Each row below holds a small network's activations on one input, seen along a few directions.
Each table varies a few parts of the input and shows all the possible inputs, shuffled.
A made-up example of a description, with smaller parts first: one of 5 places around a ring, together with either a single point or (one of 2 separate values, together with one of 4 places along a line) or one of 11 places around a ring.
Shared parts are said once, and a part with two or three values counts as separate values.

Rows:
x1: 1.616; -0.411; 0.680; -0.877; -2.095; 2.418; -4.462; -0.330; -2.837; 3.375; 1.980; -1.727; -2.456; -1.411; -0.208; 2.410; -0.047
x2: 3.616; 1.467; 2.832; 0.447; 1.145; 0.046; 1.756; 1.341; 0.218; -4.676; -3.564; 0.486; 0.220; 2.692; 1.109; 1.666; -2.971
x3: -0.391; -2.369; -0.385; -2.156; 1.472; 1.447; 0.262; -2.438; 5.327; 1.092; 0.701; 1.629; 0.530; 3.399; -2.083; -1.242; 1.594
x4: 1.686; -3.201; 2.334; -3.080; 0.623; -0.293; -2.623; -2.920; -0.838; 2.881; -0.766; -1.730; -1.655; 2.880; -0.590; -2.029; 2.240
x5: 1.899; -4.604; 3.428; -1.819; -1.805; 0.820; -5.668; -2.664; -2.716; 3.939; -0.776; -4.722; -1.826; 3.516; 0.189; -3.991; 2.003
x6: 0.552; 0.562; -2.928; -0.259; -1.013; 3.491; -0.803; -0.018; 4.536; 0.682; 3.153; 2.850; 0.416; -0.644; -0.885; 2.882; -0.394
x7: -4.331; -0.361; -2.235; -0.766; 1.552; -1.876; 3.368; -0.768; 3.061; 2.971; 1.383; 1.836; 1.593; 0.079; -2.172; -1.317; 2.795
x8: 2.741; -1.931; 1.472; 0.812; -3.900; 4.253; -8.447; -0.804; -5.523; 2.665; 1.274; -5.170; -3.602; -1.752; 2.476; 0.109; 0.802
x9: 4.672; -0.846; 6.174; -0.673; -0.991; -0.021; -1.111; 0.485; -6.540; -3.670; -4.320; -4.457; -1.156; 0.790; 1.219; -0.304; -3.071
x10: -2.548; 2.195; -0.995; 0.085; 1.768; -4.442; 5.975; 1.491; 0.567; -2.585; -0.295; 3.203; 2.776; -2.474; -1.040; 1.299; -1.065
x11: -3.595; 3.593; -2.434; 2.573; 1.316; -6.016; 6.923; 3.504; -1.367; -4.638; -1.624; 0.899; 3.160; -3.685; 1.532; -1.444; -1.186
x12: 1.312; -0.434; 1.981; -0.953; 1.822; -0.160; 4.217; 0.678; 2.517; -5.848; -1.363; 3.064; 2.125; 0.691; -0.483; 2.840; -3.306
x13: -3.703; 4.225; -6.435; 3.539; -1.047; -1.243; 1.743; 2.172; 0.307; 0.309; 3.182; 0.528; 1.254; -5.476; 1.787; -0.618; -0.613
x14: -3.214; 1.335; -4.238; 0.186; -0.886; -0.034; 2.043; 2.412; 3.418; 3.944; 4.272; 3.151; 1.265; -4.577; -0.990; 3.317; 1.251
x15: 0.295; 0.536; -1.872; 2.312; -1.738; 4.335; -4.165; 0.721; 1.076; 0.312; 0.979; 0.135; -1.795; 1.888; 1.188; 1.649; 0.386
x16: 3.346; 0.338; 5.730; -1.682; 0.791; -1.419; 0.721; -0.016; -4.587; -2.934; -3.087; -0.148; -0.666; -0.452; -1.348; 2.284; -2.547
x17: -3.867; 2.218; -4.023; 2.313; 1.716; -3.404; 2.861; -0.411; 1.140; 1.236; 0.287; 1.157; 1.158; -0.899; 0.312; -4.755; 1.804
x18: -0.086; -2.313; 0.913; -0.003; 1.269; 2.098; -2.591; -2.435; 2.239; 0.943; -1.416; -0.984; -1.338; 5.434; -0.015; -2.755; 2.324
- Changing only one part turns x1 into x13. The same change can be made to x4. Which row results? => x17
- What do these inputs look like to the network? => one of 3 separate values, together with one of 6 places along a line
- Which other rows does x16 become when the place on the line of 6 takes its other values? List them by row number. => x2, x9, x10, x11, x12
- Which other rows does x8 become when the choice among 3 separate values takes its other values? List them by row number. => x5, x9
